A small network was shown many inputs. Here are its activations along a few directions, one row for each input.
In each table, some parts of the input vary, and every possible input appears once, in random order.
Descriptions start from the smaller parts, as in this example, which fits no table here: line(6) and (point or (values(2) and ring(5)) or ring(11)).
Shared parts are said once, and a part with two or three values counts as separate values.
In the rows, 128 means zero.

Other details of the inputs shift rows strongly along three fixed directions, in all tables alike. That doesn't count.

A family of inputs:
R1: [173 149 117  85 132 136 181 135  57 153 169 166 122]
R2: [ 90 110 172 204 123 135  88 139 135 144  93 119 115]
R3: [ 87 140 138 184 135 138  95 120 148 130 114 108 132]
R4: [108  97 175 165 134 140 106 122 101 142 103 104 120]
R5: [ 83 127 154 182 123 130  90 125 136 132 107 135 118]
R6: [132 144 109 117 114 126 150 140 144 143 136 177 115]
R7: [146 129  82 115  87 108 148 150 166 149 163 177 112]
R8: [180 156 111  97 143 141 186 129  69 159 167 185 115]
R9: [106 110 170 203 120 130  82 142 133 143  97 113 115]
R10: [145 136 102 118  91 117 150 156 159 162 146 166 115]
R11: [ 79 142 151 198 144 139  81 122 136 130 106 102 136]
R12: [141 107 170 131 178 165 154  96  35 137 123 133 117]
R13: [150 167 101 133 115 124 146 129 153 149 171 140 130]
R14: [158  85 147  89 166 154 167 102  59 121 125 133 116]
R15: [137 163 107 112  93 111 140 163 140 144 144 170 123]
R16: [150 130 123  92 153 139 152 105 104 122 147 114 139]
R17: [103  78 127  82 126  99 122 123 156  69  86  66 160]
R18: [139 166 141 165 136 144 139 127 123 160 146 125 130]
R19: [134 159 116 126 116 126 142 144 129 149 136 174 117]
R20: [121 121 126 151 127 112 134 128 123 122 130  97 149]
R21: [139 103 166 159 136 142 112 125  89 147 114 109 120]
R22: [139 167  79 116  99 105 129 148 198 128 153 149 136]
R23: [ 96  85 102  52 102  87  86 124 192  54  96 119 131]
R24: [140 169  79 120 115 129 159 144 168 150 154 162 130]
R25: [149  82 122  19 147 122 148 108  84  75 118 116 130]
R26: [109 168 127 168  91 112 108 160 140 153 141 158 122]
R27: [177 156 108  94 123 129 174 147  77 151 167 174 120]
R28: [109  96  86  52 125 106 109 118 187  59 107 100 145]
R29: [160 167  72  95  96 107 153 147 195 132 166 153 132]
R30: [167 134 138 106 151 150 164 104  95 134 152 108 134]
R31: [ 89  93  98  94 116 105  82 119 209  60  94  90 142]
R32: [148 124 121 130 103 122 128 148 143 151 132 143 120]
R33: [157  98 148 113 154 155 171 110  56 152 140 137 115]
R34: [133 145 107 161  80 111 116 151 161 169 158 157 117]
R35: [144 120 170 121 171 154 148 110  24 135 125 124 122]
R36: [150 166 144 158 134 145 147 134 130 157 138 124 130]
R37: [110 140 110 166  85 114 122 151 171 164 146 166 113]
R38: [117  69 124  71 124 117 119 116 151  79  99 119 123]
R39: [132 156 100 147 131 138 142 123 133 147 158 144 130]
R40: [118 132 184 175 161 153 108 116 110 129  98  81 135]
R41: [ 90 146 163 195 138 135  83 122 143 131 110  94 137]
R42: [ 89 149 157 195 144 137  83 133 139 129  97 100 137]
R43: [176 102  93  10 142 125 175 102 129  84 148 107 141]
R44: [103 125 135 122 145 134 109 114 131 108 113  97 142]
R45: [113  99 138 146 109 119 104 127 136 133 124 118 119]
R46: [156  84 100  25 165 141 166  91 105  77 127 102 141]
R47: [170 145 105 105 136 139 182 128  90 155 164 188 112]
R48: [ 92 124 121 154 134 122  81 122 159  99 112 102 138]
R49: [119 104 187 172 139 147 102 128  96 148  90  98 122]
R50: [ 99  87 103  64 138 117 105  99 155  64 115  87 146]
R51: [171 118 137  76 178 153 169  99  70 115 137 106 139]
R52: [119 124  95  92 125 112 112 122 164  91 131 113 141]
R53: [135 154 110 153 115 112 161 145 132 156 148 131 146]
R54: [125 132 172 158 149 149 118 109 114 129 116  83 135]
R55: [131 135 117 133 118 124 132 137 140 133 130 167 115]
R56: [130 161  99 177  97  97 137 164 169 147 141 138 144]
R57: [109 170 102 145  85 102 113 158 163 148 148 171 119]
R58: [136 132 150 164 117 139 128 137 107 174 132 135 119]
R59: [113 119 145 131 158 137 102 117 123  99  98  91 141]
R60: [164  93 173 130 168 162 156 112  37 150 121 116 116]
R61: [ 95 100 185 182 151 151 105 111  90 134  96 114 116]
R62: [145 112 115  59 140 128 155 108  91 111 141 147 124]
R63: [ 74  95 118  86 101  95  74 119 184  73  97 115 130]
R64: [119 125 172 160 140 134 100 139  83 121 100 117 124]
R65: [101 100  89  49 123 108 112 120 190  67 105 101 146]
R66: [117 130 144 155 122 122  91 125 175 105 110  89 136]
R67: [130 176 114 154 118 127 130 145 165 151 142 142 134]
R68: [144  97 172 134 175 167 158  97  36 142 124 129 114]
R69: [119 169 133 183 110 117 104 159 131 151 129 161 116]
R70: [164 160  96 114 110 121 152 132 162 136 168 138 131]
R71: [100  91 135  65 122 109 101 125 140  72  88 105 132]
R72: [102 128 165 177 166 149  96 107  92 123 112  89 138]
R73: [133 141 123 148 116 134 150 143 135 158 136 174 110]
R74: [125 138 110 170  90 113 120 160 173 157 139 169 111]
R75: [147 146 104 151 118 108 156 145 130 142 149 128 144]
Each input here is: ring(5) and (point or line(6) or line(8)).
The inputs of R19 and R62 match in every part but the ring(5) part. If R73 is changed in the same way as R19 into R62, which row does it become?
> R68
Change only the ring(5) part in R13. List by row number the other rows that result.
> R18, R29, R40, R43
A walk changes only the line(8) part. It starts at R58 and steps to R4. List the rest of the walk in order.
> R37, R61, R5, R63, R57, R26
Change only the line(8) part in R8. List by row number the other rows that result.
> R7, R14, R21, R25, R27, R47, R60
Change only the line(6) part in R18. List by row number the other rows that result.
> R3, R11, R41, R44, R54
Change only the line(6) part in R43. List by row number the other rows that result.
> R46, R48, R51, R52, R70
A walk changes only the ring(5) part. It starts at R53 and steps to R17. List the rest of the walk in order.
> R56, R75, R20

A family of inputs:
R76: [149 128 110  92 141 152 169 117 120 133 139 130 133]
R77: [141 152 139 142 159 147 144 126  72 144 126 121 135]
R78: [140 150 144 134 159 158 145 109  77 142 139 131 121]
R79: [136 139 112 123 117 118 135 128 160 129 126 124 141]
R80: [153 126 113 101 143 132 159 128 110 137 140 115 138]
R81: [115 138 111 136 116 119 128 120 149 129 146 136 135]
R82: [103  93 151  94 136 129 110 127 126  96  96 102 131]
R83: [158 126 152 149 150 151 146 123  72 170 137 138 113]
R84: [141 133 121  87 150 138 163 113 118 127 139 137 133]
R85: [132 152 119 130 110 114 118 142 140 120 136 135 124]
R86: [112 139 116 148 119 117 119 130 144 120 128 147 120]
R87: [127 128 116 135 107 115 110 132 137 139 140 150 123]
R88: [113 137 103 131 116 125 126 129 147 129 147 134 136]
R89: [127 154 120 132 129 115 129 135 150 133 130 133 139]
R90: [116 129 128 140 100 111 124 136 139 135 137 142 128]
R91: [146 134 119  91 130 119 157 130 110 114 132 134 131]
R92: [126 157 112 132 119 116 111 132 144 125 133 128 132]
R93: [123  97 159 135 137 125 101 121 122 105 107  80 129]
R94: [111  94 156 110 145 131  91 115 122 102  94 109 125]
R95: [125 138 133 119 114 124 120 140 144 133 134 144 120]
R96: [125 140 120 147 123 131 122 123 151 143 148 125 123]
R97: [113  85 156 115 125 125 101 116 129 107 108  89 122]
R98: [158 138 161 146 140 162 154 126  78 165 133 137 115]
R99: [116 120 112 135 109 116 113 138 135 135 130 145 129]
R100: [129 155 127 139 132 125 112 134 145 133 133 127 135]
R101: [157 116 123  93 129 139 146 120 117 136 127 142 121]
R102: [110 108 163 127 146 122 108 124 126  94  93  94 138]
R103: [121 142 115 141 120 124 111 129 141 120 135 146 115]
R104: [100 157 175 220 165 164 106 128  96 160 116 118 127]
R105: [111 143 124 138 107 122 121 146 131 135 128 143 119]
R106: [124 138 118 148 108 114 119 149 138 127 138 129 136]
R107: [116 125 118 128 101 117 124 142 136 132 137 138 128]
R108: [122 129 112 143 115 115 127 128 143 125 143 149 127]
R109: [129 140 115 127 120 137 126 119 161 131 138 129 128]
R110: [120 130 111 131 119 119 134 122 161 135 143 127 129]
R111: [121 134 118 131 128 120 128 132 153 122 131 149 123]
R112: [121 138 129 121 111 117 133 142 146 136 131 148 124]
R113: [169 140 148 133 145 154 158 128  88 147 133 126 125]
R114: [118 134 113 144 125 131 130 129 149 141 142 123 128]
R115: [126 137 117 128 126 126 117 134 155 122 137 148 119]
R116: [138 136 122 130 110 117 139 138 154 126 126 129 133]
R117: [153 152 172 161 162 155 139 134  71 151 129 127 125]
R118: [154 136 122  91 142 134 162 141 108 126 136 135 134]
R119: [132 128 124 138 111 108 132 140 150 129 134 121 131]
R120: [163 132 140 136 152 161 159 117  91 147 137 142 116]
R121: [121 156 114 140 121 111 122 131 143 127 128 131 135]
R122: [110 102 148  98 130 122 123 116 111  99 103 111 126]
R123: [125 131 114 150 119 136 128 137 152 132 127 142 122]
R124: [115  90 153 106 123 128 122 116 133 104  95 102 130]
R125: [119 142 126 147 115 121 102 135 131 138 125 150 115]
R126: [124 126 114 137 115 121 113 126 145 119 145 141 123]
R127: [124 119 116 142 120 117 129 128 153 129 136 135 121]
R128: [110 149 118 140 125 124 125 121 141 127 133 136 127]
R129: [100 111 158 126 155 142  94 104 130  99 105  92 132]
R130: [131 127 117 148 119 125 120 131 150 135 144 137 115]
R131: [109 139 183 242 145 159  94 136  91 174  94 124 118]
R132: [111 103 141 115 141 136 107  99 120 100 122  96 136]
R133: [136 139 101 116 117 124 135 136 158 129 129 124 141]
R134: [106  91 138  99 140 127 104 117 108  96  91 109 128]
R135: [122 156 118 141 130 124 120 143 147 136 129 129 139]
R136: [153 102 104  72 130 128 161 128 113 135 137 140 124]
R137: [133 135 104  86 140 138 154 118 112 120 141 135 130]
R138: [131 148 116 143 117 117 113 130 140 133 144 126 138]
R139: [146 134 140 133 167 158 158 128  80 143 134 146 121]
R140: [135 136 119 131 107 112 119 139 140 121 145 129 132]
R141: [106  81 146 115 131 117 102 109 116 100  99 108 134]
R142: [103 143 171 213 148 147  93 143  99 163 104 136 120]
R143: [161 113 111  82 139 139 177 114 119 122 136 144 125]
R144: [122 132 129 142 106 132 127 145 145 142 123 135 123]
R145: [120  88 141 110 135 120 116 127 128  96 105  81 136]
R146: [118 133 116 125 114 111 121 132 136 130 122 152 122]
R147: [127 119 103 131 120 122 133 137 151 130 141 137 121]
R148: [144 120 102  78 142 136 160 123 103 111 137 146 123]
R149: [145 124 121  67 122 128 150 124 107 117 137 139 118]
R150: [125 139 113 134 116 109 123 128 144 126 137 125 144]
R151: [127 138 118 148 119 111 123 132 156 138 134 117 137]
R152: [164 137 138 128 155 145 152 118  87 152 144 115 131]
R153: [121 133 123 129 119 115 121 137 148 138 123 155 124]
R154: [114  79 142 111 133 116 111 112 129 110 100 104 128]
R155: [105 103 154 137 146 142 113  99 135 106  97  89 137]
R156: [125  94 143 104 136 132 121 124 128  92  94  86 139]
R157: [124 134 132 142 103 121 116 136 131 139 143 140 121]
R158: [111 108 140 108 136 123 110 127 115  85  99  94 135]
R159: [166 149 137 133 150 154 155 119  96 153 136 124 133]
R160: [124 135 129 151 111 110 123 138 134 125 134 127 137]
R161: [125 120 123 134 111 120 122 130 152 136 115 143 124]
R162: [125 139 105 129 117 115 123 136 140 127 139 124 144]
R163: [147 111 123  92 127 133 162 132 107 140 139 130 123]
R164: [146 109 100  81 135 132 161 122 109 114 147 143 130]
R165: [125 124 126 134 102 112 134 139 148 144 137 136 121]
What do these inputs look like to the network?
> values(3) and ring(5) and ring(6)
The inputs of R105 and R122 match in every part but the values(3) part. If R139 is changed in the same way as R105 into R122, which row does it become?
> R111
The inputs of R145 and R93 match in every part but the values(3) part. If R123 is changed in the same way as R145 into R93, which row does it become?
> R120
Change only the values(3) part in R78. List by row number the other rows that result.
> R128, R137
A walk changes only the ring(6) part. It starts at R117 and steps to R100. List the rest of the walk in order.
> R129, R115, R94, R95
Change only the values(3) part in R129. List by row number the other rows that result.
> R84, R104
A walk changes only the ring(6) part. It starts at R159 and steps to R109. List the rest of the walk in order.
> R120, R101, R98, R113
A walk changes only the ring(5) part. It starts at R121 and steps to R150. List the rest of the walk in order.
> R151, R79, R89
